Each row below holds a small network's activations on one input, seen along a few directions.
In each table, some parts of the input vary, and every possible input appears once, in random order.
Descriptions start from the smaller parts, as in this example, which fits no table here: one of 8 places around a ring, together with either a single point or one of 9 places along a line or (one of 2 separate values, together with one of 6 places along a line).
Shared parts are said once, and a part with two or three values counts as separate values.

Other details of the inputs vary at random and push rows far along two fixed directions, the same in every table; ignore that.

Table:
row 1: [ 0 -2  1  0  3  1  0  0  9 -2 -3  5  7 -4]
row 2: [-1 -3  1  1  6  5  3 -7  1  8 -2  8  2 -2]
row 3: [-3 -8 -3  6  0  6  7 -7  3  5  3 -1  3  3]
row 4: [-2 -7 -2  5 -1  3  5  0 10 -5  2 -2  8  1]
row 5: [ 1 -3  1  3  1 -1  0  6  2 -3 -6  7  5 -6]
row 6: [ 1 -6 -1  2 -1  1  3  2 12 -2  2  1  8 -2]
row 7: [ 2  0  0  0  3  2 -3 -1 -4  0 -7  4 10 -8]
row 8: [ 1 -3 -1  2  6  3  3 -4 -5  7 -5 10  4 -3]
row 9: [-1 -6  1  7 -3  1  5  1 10 -4 -1 -3  5  3]
row 10: [ 2 -3 -1  0  3 -1  0  3  3 -4 -5  5  9 -5]
row 11: [  7 -15  10  14   7  -3  16   4  -2  -2   3   3  -7   3]
row 12: [ 0  0 -1  2  3  4 -2 -4 -6 -3 -7  0 10 -5]
row 13: [ -9  17  -1  -9   0 -13 -15  17  -7  -5  11 -10 -15   3]
row 14: [ 2 -6  2  4 -3  0  3  3 12 -1  0  1  6  0]
row 15: [ 48  18   1 -57 -15  -6   4 -58  -2 -12 -26   1 -20  53]
row 16: [-2 -3  0  3 -1  9  1 -4  3 -3  0 -4  7 -6]
row 17: [ -8  17  -4  -7  -6 -11 -15  14  -9  -1  14 -16 -14   2]
row 18: [-4 -3  1  3  6  6  4 -9 -1  5 -2  4  1  1]
row 19: [-1 -2 -2  2  3  0  1  2  1 -7 -5  1  8 -2]
row 20: [ -8  14  -2  -6  -6 -13 -11  17  -8   8  15  -8 -20   4]
row 21: [-2 -4  1  8 -4  4  2 -2  5  0 -3 -6  7 -2]
row 22: [-2 -3 -2  4  6  4  4 -6 -7  4 -5  5  4  0]
row 23: [-1 -3  0  6  3  3  4 -5 -7  4 -6  7  0 -1]
row 24: [ 0 -6 -1  0  1  8  5 -6  4  6  2  6  1 -2]
row 25: [ 1 -3  1  4  3  2  3 -3 -5  7 -6 11  1 -5]
row 26: [ 1 -3  2  5 -4  2  0  0  7  3 -2 -2  7 -4]
row 27: [  5 -15  10  15   7  -2  16   2  -3  -5   3  -1  -8   7]
row 28: [ 0 -3 -1  3 -2  4  0 -2  6  2  1 -2  9 -6]
row 29: [ 2 -5  0 -1 -1  4  3  0 11 -4  2  3  6 -3]
row 30: [-1  0  2  1  4  5 -3 -4  3  2 -4  3  9 -8]
row 31: [-3 -6 -1  3  1  9  6 -7  2  3  3  1  1  0]
row 32: [ -8  14  -5  -9  -4 -12 -12  15  -9   8  18  -8 -19   4]
row 33: [ -5  18  -3 -12  -5  -9 -17  16  -8   0  14 -10 -15  -4]
row 34: [-2 -7  0  7 -2  4  7 -6  4  5  0 -1  1  5]
row 35: [ -6  16  -2  -7  -3 -15 -14  20 -12  -7   6  -7 -16   2]
row 36: [-1 -5  0  2 -1  6  4 -1  9 -7  2 -1  5 -1]
row 37: [ -3  19  -1  -9  -4 -14 -18  17 -16   0   4  -5 -14  -4]
row 38: [-1 -1  1  6  0  3 -2 -1 -5 -2 -8  1  6 -7]
Each input here is: one of 2 separate values, together with either a single point or (one of 3 separate values, together with one of 6 places along a line).
The inputs of row 12 and row 7 match in every part but the choice among 2 separate values. If row 9 is changed in the same way as row 12 into row 7, which row does it become? -> row 14
Which other rows does row 18 become when the choice among 2 separate values takes its other values? List them by row number. -> row 2
Start at row 20 and move only the place on the line of 6, one step at a time. The first step leads to row 32. Which rows follow, in order? -> row 24, row 2, row 8, row 25

Table:
row 39: [  4   3   3  -2  -1  -4  -1   3 -11  11   5   3 -12   2]
row 40: [  6   4   6   1  -5  -8  -3   4  -8   3   0  -3 -11   1]
row 41: [  0   5   1   0  -6  -1  -1   0  -5   1   4 -13 -10   5]
row 42: [ -4 -11  -8  12   4  27  -2 -20  14   6 -28  15  49 -27]
row 43: [  5   4   1  -2  -5 -14  -3  10  -1  -4  -2  -2  -4   4]
row 44: [-5  5 -4 -5 -5 -5 -4  4  8 -3  8 -6 -4 10]
row 45: [-6  5 -4  0  0 -4  0 -2 -7  6  5 -5 -9 10]
row 46: [  8   3   4  -3  -7 -11  -3   8   0  -1   1  -5  -7   0]
row 47: [  1   3   0  -4  -9  -2  -3   4   2  -4   7 -13  -6   5]
row 48: [ 22 -12   4  -5  -1   9  14 -24   9 -13 -16   5  13   6]
row 49: [ 20 -13   4  -7  -4   7  15 -20  19   0 -12  12   9   8]
row 50: [ -4   6  -2   1  -4  -4  -1   1  -6  -1   1 -10  -8   9]
row 51: [-17 -10   6  30  12  10   0  17  -4  -1   4  -2  13 -28]
row 52: [ -3   4  -3  -6  -3   0  -2  -1   2   5  13  -6 -11   4]
row 53: [ 14  -9   1  -9   4   8  13 -21  14 -12 -15  11  14  10]
row 54: [-20  -9   3  29  13   7   0  18  -5  -3   0   0  14 -22]
row 55: [  0   3  -1  -1   0  -8   0   3 -12   8   1   6 -11   6]
row 56: [  3   5   3   2  -4 -11  -2   5  -9   1  -4   0  -9   5]
row 57: [ -2  21  -7 -19  -9   3 -23  -4  -5   5  -7  -1  10 -14]
row 58: [-7  5 -6 -4 -2 -3 -2 -1  1  3  9 -3 -9  8]
row 59: [ -5   5   0  -4   8  -4  -3   0 -13  -1   0   1  -9   5]
row 60: [-1  4  0 -7 -7 -1 -5  3  9 -1 12 -9 -6  5]
row 61: [ 19 -12   1  -4   1   6  13 -22   8 -15 -19   8  16  10]
row 62: [ -1   4  -4  -6   0  -8   0   6  -3   6   3   7 -11   4]
row 63: [-19 -10   4  22  13  10   0  22   9  -3  11   1  18 -29]
row 64: [ 14 -14   2  -1  -1  13  17 -32   7   6  -9   2   7  12]
row 65: [-4  6 -3 -9  7 -3 -3  3 -6 -5  3  4 -8  3]
row 66: [  0   6   0 -10   5   0  -3   1  -5  -2   7   2 -10   0]
row 67: [-23 -13  -2  30   2   7   1  22   7  -1   8  -7  18 -19]
row 68: [  0   5   3  -5   7  -1  -3  -1 -12   1   4  -2 -10   2]
row 69: [  2   4  -2  -7  -2 -11  -3  10   4   0   2   3  -5   5]
row 70: [  3   3   0  -7  -2  -4  -1   5  -2   8   7   5 -12   1]
Describe the family of inputs behind these rows. -> one of 2 separate values, together with either a single point or (one of 3 separate values, together with one of 5 places around a ring)
The inputs of row 44 and row 60 match in every part but the choice among 2 separate values. If row 43 is changed in the same way as row 44 into row 60, which row does it become? -> row 46
Which other rows does row 70 become when the choice among 2 separate values takes its other values? List them by row number. -> row 62
Which other rows does row 66 become when the choice among 3 separate values takes its other values? List them by row number. -> row 52, row 70

Table:
row 71: [ -7  11  -4  -4  -2  -7 -11  17  -9  -8   7 -11  -2  -5]
row 72: [ -9  16  -4  -5   1  -9 -16  13 -11   7   5   3  -5  -7]
row 73: [ 22 -25   1  -3   3  23  23 -36  25 -11 -22  13  32   4]
row 74: [-10  16  -4  -2  -2 -10 -16  14  -3   0   5  -5  -4  -3]
row 75: [ 39   4   5 -32 -11 -13  14 -39  -4  -7  -5  -3 -30  48]
row 76: [ -9  16  -3  -4  -1  -9 -15  12  -5   6   4  -6  -5  -7]
row 77: [ 33  14  -3 -47 -11  -1   2 -47   0  -2 -16   9 -14  40]
row 78: [ 16 -28  -1   3   0  26  25 -42  27  -4 -23  17  30   5]
row 79: [ 43  12  -1 -45 -16  -3   3 -43  -8  -4 -24   4 -16  36]
row 80: [-11  14  -5  -2  -1  -4 -14   9 -17   8   6  -4  -6  -5]
row 81: [-11  11  -7  -1  -6  -7 -12  12 -10  -1   7  -8  -7  -2]
row 82: [-20 -26   5  45  13  21   7  11  20   1  -9   9  45 -39]
row 83: [-12   7   0   3  15 -10  -3  12 -24   1   4   3 -18   1]
row 84: [ -7  10  -2  -2  -6  -7 -13  15  -9  -6   4  -9  -6  -3]
row 85: [-10  12  -8  -4  -3  -6 -11  14 -10  -3   9 -11  -3  -3]
row 86: [ -9  -1   0   5  -2 -12   2  20  -2   8  17  -6 -19  10]
row 87: [ -4  -1   5   6  -1 -13   1  21  -4   3  16  -8 -18   7]
row 88: [ -7  12  -6  -3  -3  -4 -13  10 -16  10   7  -4  -9  -8]
row 89: [-15 -34  10  47  13  13  19  15  12   4   8   3  21 -24]
row 90: [ -9  13   0   0  -4  -6 -15  13  -9  -4   4 -12  -5  -3]
row 91: [ 22 -25   7   6   2  23  23 -41  25  -1 -35  17  37  -2]
row 92: [ 20 -25   6   6   0  27  23 -43  18  -1 -33  10  34   0]
row 93: [ -6  15   0  -5   1 -10 -17  17 -10   3   3   3  -4  -9]
row 94: [ -7   0   3   8   1 -13   1  15  -7   4  19  -9 -19   6]
row 95: [ -2   1   8   8   2 -13   0  15  -9  -3  18 -11 -20   4]
row 96: [ 24 -31   8  10   1  19  39 -41  19  -3 -16  13  10  17]
row 97: [ -6  13  -7  -6   0 -11 -12  17  -4  -4   7  -5  -2  -5]
row 98: [-19 -31   3  44  11  20  10  14  20  -1  -9  13  44 -40]
row 99: [ -4   2   7   8   1  -9   4  18  -6  -4  17  -8 -23   3]
row 100: [ -6  11  -2  -9   0  -3 -13  14  -6   3  11  -1  -9 -10]
row 101: [ -9   7   4   2  16 -11  -4  16 -23  -3   2   3 -18   0]
row 102: [ -7  13  -1  -3  -1  -5 -15  13 -16   3   4  -4  -5  -6]
row 103: [-28 -25   1  40  15  27   8   7  19  11   1   5  39 -39]
row 104: [ -5  13  -5  -6  -2  -9 -14  13 -10   8   6   3  -8 -11]
row 105: [-23 -34   5  49  13  19  25  16  15   9   9   7  19 -25]
row 106: [ -2  13  -1  -6  -2 -10 -15  17  -9   4   3   2  -7 -12]
row 107: [ 21 -29   0  -1   2  31  27 -49  23   5 -26  24  32   0]
row 108: [ 19 -27   3   2   0  24  23 -37  26  -9 -24  15  30   4]
row 109: [ 40   3   2 -38 -15 -13  17 -38   2  -2  -9   0 -30  55]
row 110: [ 33  15   0 -44 -13  -4  -1 -37   5 -12 -15  -2 -14  39]
row 111: [ 36  13  -5 -43 -17 -11   2 -39   4 -11 -22   6 -15  39]
row 112: [-11  15  -4  -2  -3  -4 -14   9 -11   7   5 -12  -7  -5]
row 113: [ -6  -1   3   4  -2 -13   1  23  -2   4  15  -7 -19   9]
row 114: [-24 -27   4  39  17  27   7   9  14   8  -1  14  41 -40]
row 115: [ -3  13  -3  -6   0 -11 -13  21  -3  -8   5  -5  -1  -7]
row 116: [-10  14   0  -7   1  -4 -14  13  -2   1   9 -10  -7  -6]
row 117: [-12  14  -5   1  -4  -5 -14  10  -9   1   6 -12  -6  -2]
row 118: [-13  13  -4  -4  -1  -4 -14  11   0   0  12  -9  -7  -1]
row 119: [ -9  11  -7  -8   1  -5 -10  14  -1  -4  14  -8  -4  -3]
row 120: [ -6   1   5   6  -1 -10   3  22  -4   0  17  -7 -23   5]
The inputs of row 115 and row 97 match in every part but one. If row 95 is changed in the same way as row 115 into row 97, which row does it become? -> row 75
The inputs of row 108 and row 78 match in every part but one. If row 100 is changed in the same way as row 108 into row 78, which row does it become? -> row 107
Describe the family of inputs behind these rows. -> one of 2 separate values, together with either a single point or one of 6 places around a ring or (one of 3 separate values, together with one of 6 places along a line)
Start at row 104 and move only the place on the line of 6, one step at a time. The first step leads to row 72. Which rows follow, in order? -> row 76, row 74, row 111, row 97
Which other rows does row 98 become when the choice among 2 separate values takes its other values? List them by row number. -> row 111
Which other rows does row 73 become when the choice among 2 separate values takes its other values? List them by row number. -> row 119
